These are the activations of a small network on made-up records, seen along a few directions, one row for each record.
After each row come some of the record's fields: S, C, L, G, N, P, F.
A field that a record lacks is left out.
Other fields move the rows too, some of them a lot.
Strong random noise was added to every row along 7 fixed directions; ignore it. To show where, here is one row again and again, with new noise each time:
[  95  123  -59  674  491    1 -181  309 -129   81 -447 -258  241 -240
 -572 -465  -29   35  -65  107  104  118  159 -432 -149   23  239  285
 -476  243  265]
[-203  -26  -39 -614   34  334 -133   46 -210  453  833 -654 -142  388
  142 -124  536 -311  245 -287 -282 -207   93  344 -166 -481  174 -305
 -526   60  133]
[  74 -202  120 -721 -101    0 -120  -83  191   67  317  121 -486  218
  425 -118  246 -386   54  -82   14  -37  197  548  147 -272 -251 -391
  203 -155  139]
[-244  205 -238  660  -43  109  108  -36 -296  -65 -451 -223  440  -46
 -468  228 -268  178  -67  -74   88 -139 -139 -479 -265   40  382  175
 -381   67 -258]
[ 116  413  114  127  100 -246  431  344  -41  752   11 -238  -20  193
 -333    7   88 -408  420  210 -185 -418  207 -408  707 -394  281 -444
 -520  189 -523]
[ -88   56 -511  297   93 -351  614   92 -209  273 -334 -102   62  363
   49  209  134  109 -252  140 -357 -153  274 -534  396  111  270 -216
   26 -245  -86]
[  75  333  239  382   89  120 -371  279  -82  196  -32 -404  151 -187
 -239 -370 -124 -232  312    4  111 -145 -210 -128 -175 -198  200  261
 -574  400  143]
[-216 -112 -537  490 -138  -35   51 -219 -244 -419 -583   29  165  179
  186  293 -243  361 -489 -111  -46   41  -72 -307 -344  382  128  272
  231 -233  198]
[ 110  -19  -51   33 -175 -443  240   12  209 -209 -443  386 -128 -149
  453 -131  -95  -68 -216  241  108   58  -35   72  242  164 -125  -13
  576 -298  266]

[-303  165  -39 -331 -359  -72  378 -160   74  -20   86  105  160 -102
  121   73   54  -42   50   21  137  -47 -217  161   78 -174   96 -156
  177 -205 -254] | S is s2, C is c2, L is l2, G is g2, N is n2, P is p2, F is f3
[ -31  226  216  116 -577 -102  118 -250   34 -178 -259  325  -20   54
  232  590 -538 -136  161   12  139 -356 -333   -3  199   -2  -83 -141
  206  -26 -522] | S is s2, C is c2, L is l2, G is g2, N is n1, P is p2, F is f3
[ -77  215  312    0 -394   35 -287   92   74 -270  263 -131  244 -504
  540 -350 -124   99  211   54  133   43 -733  345 -404  107  -51  616
  231  171  489] | S is s2, C is c1, L is l2, G is g1
[ 532 -111  204 -239  174 -121 -227  209  346  286   34  247 -537  168
   47 -179  -10 -415  142   83   -6  -59  313  114  432 -137 -247 -212
   14  168  -62] | S is s2, G is g2, N is n1, P is p2, F is f1
[ 223 -204 -647  441  563 -422  482  359    2  192 -456   -9  109    1
 -163 -395  334  272 -515  286 -281  276  454 -579  223  316  228  169
  131 -210  423] | S is s2, G is g2, N is n1, P is p2, F is f2
[ -99   63 -495  222  140 -107   13  104 -229   98  -52 -328    8  372
  398 -138  158  249 -285  -14 -410   44   30 -356  -15  248  141  286
   -2    9  466] | S is s2, C is c2, L is l2, G is g2, N is n1, P is p2, F is f3
[-379  133 -167  -48 -397 -187  472 -179 -189 -109  -45 -129  153  156
  429  330  -11   20 -170  -10 -136 -215 -299   26  -23   16  196 -158
  255 -373    7] | S is s2, C is c1, L is l2, G is g2, N is n1, P is p2, F is f2
[ 261    2 -430  491 -324 -134  -43   -1   56  -89 -416  195  -21  246
  266  346 -446  159 -160  -31 -128 -159 -200 -405    9  364   37  395
  206   95 -136] | G is g2, N is n1, P is p2, F is f3
[  84  -69 -221 -555 -491 -270  820 -108  362  325   87  510  -98  116
  -26  469   75 -237  128   88   50 -250  107   80  607 -266   65 -581
  348 -340 -913] | G is g2, N is n2, P is p2, F is f2
[-453  134  -96 -149 -648  147  366 -374  -66 -233  -90  111  313  -92
    6  537 -240   36   39 -151  266 -213 -399  121 -237 -159  207 -124
  103 -254 -579] | S is s2, C is c2, L is l2, G is g2, N is n2, P is p1, F is f4
[ 254  -26 -180  193  130  290 -516  164    3  199  -41 -238 -171  273
 -206 -111 -124 -136   77 -213  -34  -89   84 -197 -215  -75   82  261
 -462  389  -31] | S is s2, G is g2, N is n1, P is p1, F is f4
[ 192 -213  101 -593 -556  204  -35 -256  467  -65   68  608 -268  -35
 -126  391 -260 -319  232 -189  436 -156  -51  449   53 -300 -180 -281
  230  -33 -829] | G is g2, N is n1, P is p1, F is f4
[-157  -34  451 -488 -109  312 -357 -194  -71  -70  653 -141 -134   12
  266  132   69  -94  277 -173    4  -22 -136  542 -197 -131 -215 -148
  -81   64   86] | S is s2, C is c2, L is l2, G is g1
[ -72  -66 -127   38  199  149 -116 -156 -353  214  104 -209 -304  793
  -65  528  -31   -7   17 -198 -417 -217  429 -270  232   24 -118 -374
 -299  125 -287] | S is s1, C is c1, L is l1, G is g1
[ -90 -208 -350   15  575   41   90   40 -288  146  108 -244  -32  329
 -164 -108  456  340 -249   -8 -405  243  540 -315   86  141  -36  -76
 -135  -37  250] | S is s2, C is c2, L is l2, G is g1
[ 118 -227 -623  -67 -216   90  -48  -42  -45  125  155 -108 -179  557
  400  308   37  125 -185 -241 -367 -135   17 -142 -112  170   76  171
   74  -11   -2] | G is g2, N is n1, P is p2, F is f2
[-165  128  757  -56 -203  301 -194 -253   28 -319  153  257  240 -561
 -390  298 -328   79  433   -8  454   23 -285  327 -161  -92 -206  -66
  -53  144 -489] | S is s2, C is c2, L is l2, G is g1
[-516  248  -10  -56 -649  -99  434 -330 -165 -269  -86  -69  293   -5
  303  446 -177  -44  -61  -85  104 -277 -539  162 -176  -94  228 -187
  227 -392 -207] | S is s1, C is c1, L is l1, G is g2, N is n1, P is p2, F is f2
[-248  177 -102  141  -60  -41  326  -30 -171   37  -40 -173  316  -84
 -111   66   44   71  -22   47  -25  -68 -122 -169  -40  -63  237  -25
 -140 -100  -86] | S is s2, C is c2, L is l2, G is g2, N is n2, P is p2, F is f3
[ 141  -76 -239  149  418   31   86  440 -160  474  599 -577  288 -113
 -104 -400  535  226   89   72 -436  102   73 -201 -120   79  295  313
 -396  172  455] | G is g1
[-463 -212 -420 -482 -346   24  436 -431 -189 -144  236   33  -31  451
  421  585  232  212 -321 -240 -234  -91   22  195  -25   31   80 -395
  378 -512 -153] | S is s1, C is c2, L is l1, G is g2, N is n1, P is p2, F is f1
[-117   33  445 -247 -267  154 -397 -123  114 -489  212   34  103 -544
  385 -322  -15   53   65  -45  321  187 -530  584 -493  -10 -179  331
  281  -35  488] | S is s2, C is c2, L is l2, G is g2, N is n1, P is p2, F is f1
[ -99  253  691  -21   80  242 -357   31   90 -178  -22  -65  172 -570
 -532 -404 -102 -221  303    0  515   79 -255  284 -268 -355  -26   37
 -310  231  -62] | S is s2, C is c1, L is l1, G is g2, N is n1, P is p2, F is f1
[  86 -184 -153 -233  341  -54  171  134   -2  269  371 -112  -42   71
  -53 -189  451   99  -23   73 -260  187  335  -13  158   22  -32 -113
  -37  -65  168] | S is s2, G is g1
[-430  274  -10  185 -362   31  302 -113 -378  -20  350 -405  484  -59
  316  390  -37  280  137  -15 -242 -198 -511  -75 -222  134  258  154
  -78  -86   16] | S is s2, C is c2, L is l1, G is g1
[ 358   25  302  610  232  -23 -280  170  139 -140 -372  265  177 -488
 -564 -152 -351  105  154  174  284  151    6 -228  -17  200 -120  320
 -114  318  -91] | S is s1, G is g1
[ 141 -474 -475  247  190  298 -314 -122  190 -440 -536  351  118 -242
 -624 -137 -146  273 -434 -207  432  409  213  -72 -606  191   23  391
   51  -27  -19] | G is g2, N is n2, P is p1, F is f4
[ 455   71  -40  257  -80 -339   -6  338  316   87 -158  171    3 -298
  263 -387 -101  -73   34  253   15   31 -211  -97  155  171   -4  405
  223  116  295] | G is g2, N is n1, P is p2, F is f3
[ 221  -75  -99   41 -399 -325  355  -12  365 -191 -279  544   86 -353
  214  119 -207   67 -110  184  202   21 -254   58  143  195  -12  128
  585 -246 -156] | G is g2, N is n1, P is p2, F is f1
[ 230 -191  317  -26  545   -1 -153  101  156  -69 -205  289 -147 -313
 -483 -387  101  -60  -20  176  240  303  472   62  156  -64 -267 -137
  -27   80   83] | S is s2, C is c2, L is l2, G is g1, P is p2, F is f3
[ -98  -69 -177  -35  -92  236 -446 -195 -110 -231  -25  -46 -205  362
  339  145 -129  188 -169 -257  -98   34  -62   11 -245  171 -129  222
   86   97  163] | S is s2, C is c2, L is l2, G is g2, N is n1, P is p2, F is f1
[ 308   13    3   60  -47 -107  296  155  190  353 -137  279  -82   37
 -346  234 -159 -181  232  134   19 -234  205 -252  473 -137   31 -209
  -92  150 -678] | S is s2, G is g2, N is n1, P is p2, F is f2
[ 260  158 -129  134 -342 -376   90  223   66  177  120 -141 -118  173
  844    0  -59 -103   15  126 -363 -254 -382  -56  188  205   69  240
  267  -32  393] | S is s2, G is g2, N is n1, P is p2, F is f1
[ 458  277  285  216 -255 -426   24  219  165  309    3  158 -318  223
  529  262 -332 -230  321  237 -279 -357 -173 -177  668  174 -167  -48
  191  182 -140] | S is s2, G is g1
[-338 -197 -268 -353 -220   87   12 -360 -168 -308   62  -60 -175  424
  522  279   48   21 -363 -237 -127  -15  -37  272 -275   54  -73 -147
  298 -342  229] | S is s2, C is c1, L is l2, G is g2, N is n1, P is p2, F is f3

Here are new rows. What are their fields?
[-469 -336   61 -500 -210  557 -173 -571  -83 -591  207  129  175 -203
 -245  279   31  126 -176 -388  419  181 -100  593 -735 -192  -67 -146
   50 -273 -163] | S is s2, C is c2, L is l2, G is g2, N is n1, P is p2, F is f3
[  18  -35  466   67  199  271 -773 -141  -27 -413 -118   37 -219  -67
  -40 -162 -284  -50   31 -116  252  205   -7  256 -341   88 -381  169
  -58  239  310] | S is s2, C is c1, L is l1, G is g1
[-304  -73 -596  186  120   92  442  113 -242  126  118 -497  583 -165
 -350 -164  446  302 -267  -91 -125   97  -78 -239 -466  -35  596  194
 -295 -237  178] | S is s2, G is g2, N is n1, P is p1, F is f4
[ 141   68  642 -221   66 -289  550   -9  432   12 -361  758   10 -654
 -669    2 -115 -319  220  389  587   35  253  177  648 -337 -132 -642
  213 -197 -738] | S is s2, C is c2, L is l2, G is g2, N is n1, P is p2, F is f1
[-172   96  114  350 -117 -179  378 -169  -48 -357 -380  371  383 -424
 -172  280 -221  446  -58  221  163  148 -144 -220   98  302  -68   87
  365 -171 -254] | S is s2, C is c2, L is l2, G is g1
[ 214  126   41    0 -399  -22 -121  184  252   45  190  -25  140 -337
  263 -229 -104 -118  227   23  128  -89 -515  175 -199  -37  106  419
   50  148  107] | G is g2, N is n1, P is p2, F is f2
[ 397 -354  193  -82  114   80 -420   -1  397 -290  -46  517 -163 -393
 -148 -198 -142   68   -7   25  341  351  102  312 -145  205 -351  231
  301   91  100] | G is g1
[  31  338  -43  597 -562 -138  190  -76   21 -131 -484  185  284  -89
    8  537 -644   76   78   41  129 -324 -533 -386   29  180  208  244
   76   52 -528] | S is s2, G is g2, N is n1, P is p2, F is f1
[ 462  248  102  296 -226 -264 -488  339  294  -32 -184   -9 -169 -183
  664 -554 -293 -225  114  166   44  -14 -472   23  -52  188 -119  654
  178  291  632] | S is s2, G is g2, N is n2, P is p2, F is f2
[-373  367   29  299 -135 -178  567   66 -217   52   -6 -329  628 -399
 -159  -45   94   67   32  161   27 -121 -398 -160  -92 -108  461   10
 -180 -194   14] | S is s2, C is c2, L is l2, G is g2, N is n1, P is p2, F is f3
[  42  194  -23  410  527 -296  330  283    6  289 -509    2  116  -89
 -710 -352   70 -124  -80  263   77   60  401 -477  437 -116  214 -222
 -284   53 -139] | S is s1, C is c1, L is l1, G is g2, N is n1, P is p2, F is f3
[ 326   14 -154   -8  482 -487  396  461    3  670  108 -137 -338  368
  276 -260  413 -146  -27  333 -565  -99  530 -339  822   33   43 -297
   -8   -3  273] | S is s2, C is c2, L is l2, G is g2, N is n1, P is p2, F is f1
[-179   60  -96 -830 -443   -5  420   83  134  413  841 -350   54  -12
  459 -147  542 -319  237  -78 -127 -199 -324  515  -40 -450  288 -232
   -5 -260   23] | S is s2, G is g2, N is n1, P is p1, F is f4
[ -72 -338  -35 -307  340  166 -105 -103   29 -159  -31   76 -138  -60
 -248 -221  295  -17 -256 -104  173  262  387  264 -193 -133  -64 -228
    8 -206  198] | S is s2, C is c2, L is l2, G is g2, N is n1, P is p1, F is f4
[ -60  161 -100  480 -267  402 -383  -76 -209  -70  -39 -321  263  102
 -230  368 -429   82  117 -308   42 -255 -420 -240 -527   30  272  394
 -482  321 -275] | S is s2, G is g2, N is n1, P is p2, F is f1
[ -49 -500 -613  181  325  270 -159 -209 -170 -305 -257   -3   -2  287
 -280  184   80  383 -601 -290  -80  271  355 -190 -487  281   69  136
    0 -185  165] | S is s2, G is g2, N is n1, P is p2, F is f1
[   1   97  247  412  588 -235  487  186  -18   87 -364  185  384 -571
 -861 -218  119  196    5  403  182  262  371 -387  361   25   95 -188
 -152  -55 -205] | S is s2, C is c2, L is l2, G is g1
